These are the activations of a small network on made-up records, seen along a few directions, one row for each record.
Each row is followed by the record's values for the fields FUZAG, GODU, ROFA, DOLIK.
Not every record has every field; a missing one is written absent.
Other fields move the rows too, some of them a lot.
In the rows, 500 means zero.
Strong random noise was added to every row along 19 fixed directions; ignore it. To show where, here is one row again and again, with new noise each time:
[578 392 284 574 649 552 509 612 601 615 426 592 537 400 646 718 431 675
 618 763 337 538 535 406 618 518 487 465 709 719 525 541 502 619 416 238
 407 465 520 453 575 754 272]
[618 237 496 408 576 465 638 546 445 588 405 423 573 689 467 404 397 424
 461 557 553 457 554 364 566 361 445 599 694 737 441 573 545 699 370 380
 507 674 392 720 544 620 573]
[585 485 462 380 361 877 736 574 536 611 568 477 719 439 610 417 482 522
 449 376 532 524 471 575 270 569 466 385 499 525 424 425 523 782 599 589
 216 554 674 774 427 600 446]
[603 619 518 496 446 646 438 600 437 238 596 487 512 590 628 561 366 641
 633 442 483 511 455 781 345 372 683 395 512 339 301 343 387 534 711 548
 538 368 619 353 513 417 621]
[587 450 463 325 586 498 685 527 476 701 589 539 625 544 461 383 609 524
 638 600 285 357 563 524 336 515 482 447 531 539 343 648 611 602 512 302
 372 628 526 484 285 628 374]
[313 655 506 614 617 546 582 558 433 451 673 601 534 651 665 410 413 408
 462 444 804 454 399 515 561 368 680 410 518 699 499 591 470 522 630 512
 373 656 335 685 541 508 585]
[291 284 525 459 601 435 307 796 484 396 427 386 460 490 505 452 256 597
 336 437 467 398 544 608 306 407 352 443 387 653 508 547 611 581 492 409
 571 590 594 450 548 622 440]
[384 554 540 611 418 450 533 432 551 525 682 653 413 421 417 639 566 476
 441 388 395 451 381 591 292 466 651 506 380 337 454 551 604 308 629 680
 616 320 461 465 433 298 520]
[451 472 490 631 749 355 445 304 282 428 334 371 392 616 472 553 582 650
 533 528 389 449 597 610 616 464 536 685 641 497 546 528 327 473 529 282
 448 597 415 483 537 469 475]
[436 508 544 432 426 528 431 543 511 380 494 402 543 452 545 463 414 334
 379 521 543 643 483 415 704 498 537 586 507 542 530 426 569 520 385 496
 591 504 436 595 596 549 543]
[468 566 500 316 513 641 538 645 532 348 556 288 591 522 514 376 397 422
 432 597 394 530 477 459 700 441 633 493 613 511 443 488 453 583 493 417
 626 535 607 503 512 589 518]
[311 721 421 523 443 414 496 416 401 818 562 483 411 388 426 605 536 374
 365 528 375 400 547 537 537 543 542 509 543 510 751 601 642 522 353 496
 370 584 508 483 417 423 461]
[527 548 390 470 529 459 464 502 509 488 758 489 394 568 577 674 432 489
 486 558 349 573 439 505 589 407 680 475 638 421 341 503 472 485 480 638
 703 514 493 463 403 558 575]
[463 460 436 546 612 288 376 529 504 416 621 442 456 351 634 454 324 494
 410 600 460 532 400 506 643 505 570 355 420 602 396 559 595 618 362 443
 630 559 394 417 518 764 424]
[574 441 529 496 447 534 656 427 601 652 659 368 317 508 407 539 676 344
 281 387 394 465 388 589 470 371 566 489 472 450 659 621 589 564 728 831
 491 398 674 551 334 399 626]
[619 583 540 350 402 672 610 690 380 494 250 293 570 649 435 288 181 407
 426 402 799 483 508 420 513 500 373 704 526 511 475 392 406 570 419 513
 575 548 698 604 640 484 699]
[619 733 549 498 528 276 490 444 463 566 650 380 399 442 491 498 538 430
 466 529 388 614 495 629 512 659 569 453 398 333 451 531 562 558 497 618
 490 494 522 213 202 424 557]
[561 570 448 529 535 440 506 436 546 496 544 570 527 507 494 454 630 498
 365 511 520 449 428 429 570 566 498 566 446 558 557 552 509 529 513 415
 372 607 546 417 460 634 384]
[412 614 493 596 293 543 554 463 319 778 214 577 424 601 335 575 458 465
 489 408 803 550 682 447 381 588 469 681 584 487 576 426 491 432 378 483
 396 563 306 675 566 312 568]
[499 541 349 460 347 537 541 428 500 478 708 786 571 744 349 542 553 628
 486 463 474 264 430 402 324 351 735 471 659 417 233 510 395 435 465 429
 624 674 416 486 490 532 451]
[433 684 452 495 478 489 288 483 420 374 603 488 427 548 594 670 397 532
 633 497 410 576 506 594 554 467 552 517 555 335 476 364 407 390 433 543
 619 450 542 320 506 397 591]

[600 518 264 549 587 545 471 496 442 650 692 735 424 546 756 690 484 717
 572 519 549 474 488 549 402 516 458 388 518 585 344 514 442 563 575 533
 339 658 570 529 453 842 382] -> FUZAG=rilut GODU=masub ROFA=dav DOLIK=bis
[274 220 555 314 394 623 460 576 537 512 426 322 376 466 343 496 688 435
 339 439 306 643 673 513 423 486 482 625 466 398 424 492 617 392 590 562
 666 528 465 761 409 616 397] -> FUZAG=absent GODU=masub ROFA=giri DOLIK=bis
[374 383 485 367 538 613 525 509 670 351 708 526 685 516 541 411 463 512
 596 460 387 519 386 295 495 493 454 402 537 436 333 479 383 430 377 595
 719 536 502 629 484 529 463] -> FUZAG=fazof GODU=vige ROFA=giri DOLIK=bis
[529 564 625 371 404 518 499 547 399 303 601 464 540 596 526 462 498 444
 477 527 440 563 560 639 496 401 730 534 526 389 278 419 525 500 585 495
 599 515 426 545 471 500 598] -> FUZAG=absent GODU=masub ROFA=laf DOLIK=bis
[614 722 477 442 452 400 500 514 387 672 533 604 484 487 555 541 564 374
 462 596 454 384 539 604 517 475 547 630 463 514 581 538 693 491 470 419
 326 560 595 441 468 621 486] -> FUZAG=absent GODU=vige ROFA=laf DOLIK=bis
[564 505 470 387 309 510 344 359 434 488 475 525 433 416 535 485 604 429
 603 490 530 652 550 500 573 584 444 550 372 344 394 353 574 393 419 505
 582 470 411 501 533 642 476] -> FUZAG=fazof GODU=masub ROFA=dav DOLIK=vite
[644 453 434 626 378 263 224 456 528 343 385 604 388 537 378 622 474 622
 196 423 607 481 444 424 484 550 441 678 417 456 504 392 486 462 363 498
 614 567 515 268 609 584 454] -> FUZAG=fazof GODU=vige ROFA=laf DOLIK=vite
[500 543 461 588 557 470 384 488 496 379 445 453 497 421 576 571 354 564
 610 572 494 584 471 498 642 538 498 457 542 501 524 420 413 505 419 425
 578 398 474 341 603 451 511] -> FUZAG=fazof GODU=masub ROFA=dav DOLIK=vite
[586 431 514 659 779 361 550 517 442 529 482 464 422 432 637 583 435 486
 513 566 404 390 403 688 530 356 522 559 478 653 615 636 629 544 647 453
 398 374 575 489 548 511 548] -> FUZAG=absent GODU=vige ROFA=laf DOLIK=vite
[489 281 505 533 608 214 517 422 451 692 459 572 505 552 334 543 486 484
 427 525 361 306 541 389 407 455 365 610 563 651 567 668 659 530 278 372
 520 618 384 493 478 434 481] -> FUZAG=absent GODU=vige ROFA=giri DOLIK=vite
[553 535 577 430 620 486 483 398 443 445 552 493 511 680 592 439 494 362
 841 482 553 463 452 466 631 353 367 559 527 473 575 497 426 332 491 546
 577 415 515 455 554 294 741] -> FUZAG=absent GODU=vige ROFA=dav DOLIK=vite
[568 344 569 439 428 640 533 384 489 226 507 425 493 467 506 374 633 555
 655 541 353 437 458 688 563 280 741 370 491 399 333 457 446 508 737 401
 626 314 457 546 642 586 493] -> FUZAG=rilut GODU=absent ROFA=absent DOLIK=bis
[544 715 423 540 401 550 474 638 461 437 654 710 569 614 674 660 420 343
 387 634 639 464 463 532 687 265 825 531 693 701 563 464 626 573 518 425
 369 573 409 578 650 572 586] -> FUZAG=fazof GODU=masub ROFA=giri DOLIK=bis
[560 551 553 722 489 366 630 443 594 565 465 627 489 467 419 542 515 515
 491 531 624 529 450 442 462 562 618 438 516 516 519 552 482 495 503 572
 492 388 327 450 478 336 508] -> FUZAG=fazof GODU=vige ROFA=dav DOLIK=bis
[436 450 269 566 491 515 452 405 557 743 656 591 383 449 654 699 361 468
 599 521 505 488 404 353 609 411 400 355 626 594 635 520 468 538 265 703
 571 501 521 618 579 618 531] -> FUZAG=fazof GODU=mifiv ROFA=giri DOLIK=bis
[373 378 623 590 736 315 459 562 606 440 556 457 476 419 587 501 446 418
 503 471 466 620 424 466 503 549 350 522 351 567 571 592 582 417 497 624
 563 418 455 499 417 427 525] -> FUZAG=fazof GODU=mifiv ROFA=laf DOLIK=bis
[326 443 375 464 531 491 398 534 462 567 526 467 362 553 433 396 555 660
 483 481 518 380 571 562 393 481 491 272 451 530 425 591 443 545 568 409
 500 708 478 418 401 706 347] -> FUZAG=absent GODU=masub ROFA=dav DOLIK=vite
[403 434 408 577 570 602 339 459 481 340 513 507 448 659 568 443 621 682
 426 372 624 301 458 633 464 313 485 320 501 616 641 515 335 604 696 443
 291 685 586 485 582 600 450] -> FUZAG=absent GODU=vige ROFA=laf DOLIK=vite
[482 408 462 532 458 459 328 347 440 512 451 632 432 411 606 591 579 524
 686 500 448 451 505 565 500 435 352 518 391 487 592 446 563 393 446 440
 459 408 494 493 648 590 447] -> FUZAG=rilut GODU=masub ROFA=laf DOLIK=bis
[601 532 520 591 297 523 293 521 542 390 323 415 460 378 476 753 641 605
 382 582 353 736 701 708 516 587 626 465 609 422 649 289 541 684 532 434
 302 391 474 303 469 421 406] -> FUZAG=absent GODU=mifiv ROFA=dav DOLIK=bis
[545 342 411 481 490 686 465 406 584 487 493 505 527 470 544 667 593 604
 626 462 309 518 483 487 471 455 390 514 612 429 570 409 417 475 505 562
 489 378 635 574 557 450 472] -> FUZAG=fazof GODU=vige ROFA=giri DOLIK=vite
[477 390 466 533 658 528 548 621 567 555 527 530 521 406 542 601 433 567
 585 542 341 436 452 548 392 462 453 471 498 560 500 595 579 452 601 462
 522 361 585 459 493 448 459] -> FUZAG=fazof GODU=masub ROFA=dav DOLIK=vite
[609 524 458 672 619 452 604 505 469 565 214 392 371 621 352 507 539 705
 396 507 653 537 594 458 508 628 486 625 606 496 527 518 242 535 588 463
 436 563 535 432 448 479 455] -> FUZAG=absent GODU=masub ROFA=giri DOLIK=bis
[537 365 441 503 405 527 473 588 592 413 394 462 493 568 329 426 366 572
 225 402 624 333 397 355 464 413 455 529 525 562 542 496 420 554 437 535
 658 551 636 496 664 543 511] -> FUZAG=fazof GODU=vige ROFA=giri DOLIK=vite
[682 289 373 627 396 430 573 456 642 541 433 616 431 438 430 471 385 563
 523 558 710 554 376 276 539 509 572 375 505 547 260 511 473 523 397 546
 774 407 286 535 625 695 458] -> FUZAG=fazof GODU=mifiv ROFA=dav DOLIK=vite
[769 629 416 499 506 552 550 466 541 457 501 510 544 557 463 668 634 602
 336 539 342 539 474 484 550 602 572 748 635 400 490 423 407 532 570 466
 390 519 718 378 418 521 436] -> FUZAG=fazof GODU=vige ROFA=laf DOLIK=vite
[561 767 518 478 406 596 564 558 404 527 757 708 543 640 634 789 576 455
 585 622 384 547 609 704 461 353 879 485 743 465 409 453 586 492 666 513
 351 478 402 531 409 346 615] -> FUZAG=fazof GODU=vige ROFA=dav DOLIK=bis
[639 442 608 448 543 319 376 481 290 464 204 276 402 528 429 504 360 475
 557 532 468 544 647 580 594 503 341 735 514 423 544 413 497 460 373 428
 634 424 531 382 595 380 673] -> FUZAG=rilut GODU=masub ROFA=dav DOLIK=bis

Which values does each new row have?
[465 402 516 450 487 556 550 614 640 627 546 584 449 594 542 387 590 341
 622 470 708 534 470 396 470 414 366 416 391 622 555 585 586 440 592 619
 460 505 471 594 433 568 536] -> FUZAG=fazof GODU=masub ROFA=laf DOLIK=bis
[593 462 452 436 373 613 518 593 633 459 579 590 576 632 460 516 435 316
 289 422 607 329 324 328 575 280 464 629 562 653 701 508 577 522 483 595
 513 504 714 546 667 481 631] -> FUZAG=fazof GODU=mifiv ROFA=giri DOLIK=vite
[788 626 581 553 417 401 595 583 537 310 515 564 691 488 463 503 295 524
 250 447 572 535 368 462 391 628 607 677 467 405 313 380 495 584 423 581
 566 454 583 402 509 425 573] -> FUZAG=fazof GODU=mifiv ROFA=giri DOLIK=bis
[345 524 636 566 447 367 427 464 622 293 775 607 629 554 505 498 568 407
 338 455 494 580 441 465 492 483 662 342 489 559 509 508 553 608 453 573
 450 610 272 451 378 351 520] -> FUZAG=absent GODU=mifiv ROFA=laf DOLIK=bis
[396 610 421 399 515 486 561 536 558 635 585 496 516 267 446 402 578 441
 364 590 397 509 462 384 571 703 546 507 364 449 405 616 626 384 470 432
 590 545 506 500 399 696 296] -> FUZAG=fazof GODU=masub ROFA=dav DOLIK=vite
[474 432 528 579 689 524 503 322 358 355 504 340 582 476 653 537 403 561
 570 447 365 475 454 648 582 412 495 512 624 501 565 430 355 623 475 508
 444 484 527 639 610 387 599] -> FUZAG=fazof GODU=masub ROFA=dav DOLIK=bis
[532 501 501 535 593 629 586 724 543 409 393 549 587 657 497 559 350 606
 518 522 669 602 532 376 474 539 515 625 636 572 378 459 356 430 589 439
 557 489 484 522 544 398 543] -> FUZAG=fazof GODU=masub ROFA=dav DOLIK=vite
[264 431 573 603 653 472 535 554 521 482 404 329 433 393 424 406 374 544
 612 493 445 455 482 565 450 491 483 356 444 511 558 608 468 458 550 466
 625 353 464 442 510 332 494] -> FUZAG=absent GODU=vige ROFA=giri DOLIK=vite
[442 607 508 382 481 535 498 482 435 478 468 570 603 531 461 378 519 433
 729 553 446 313 497 484 520 400 513 550 501 432 507 510 510 319 440 322
 561 454 520 463 606 446 509] -> FUZAG=fazof GODU=mifiv ROFA=giri DOLIK=bis
[754 402 569 483 391 468 606 401 421 430 429 478 545 637 423 378 587 540
 446 497 607 501 564 549 480 455 618 462 566 513 351 458 451 710 555 452
 419 588 367 542 483 532 563] -> FUZAG=rilut GODU=masub ROFA=giri DOLIK=bis
[493 594 453 392 421 623 681 634 440 672 294 440 491 493 322 220 575 590
 481 615 555 250 618 565 401 498 613 390 479 545 450 630 504 578 624 212
 396 597 588 479 498 727 309] -> FUZAG=absent GODU=vige ROFA=giri DOLIK=bis
[502 294 378 617 394 497 519 532 505 694 432 438 379 484 470 550 220 602
 474 411 665 523 485 493 320 464 447 262 567 566 411 477 469 740 337 685
 603 529 398 622 522 543 559] -> FUZAG=absent GODU=vige ROFA=laf DOLIK=vite
[352 607 520 474 297 657 513 551 551 375 753 675 725 334 523 424 526 598
 383 417 416 317 412 700 193 473 752 157 384 451 370 484 617 621 618 459
 370 517 476 509 493 484 355] -> FUZAG=fazof GODU=vige ROFA=dav DOLIK=vite
[452 519 552 441 588 422 563 658 470 633 559 578 477 444 492 562 604 413
 449 592 268 337 543 680 353 383 591 607 433 544 538 671 787 397 669 394
 415 448 578 497 408 528 436] -> FUZAG=fazof GODU=mifiv ROFA=laf DOLIK=bis
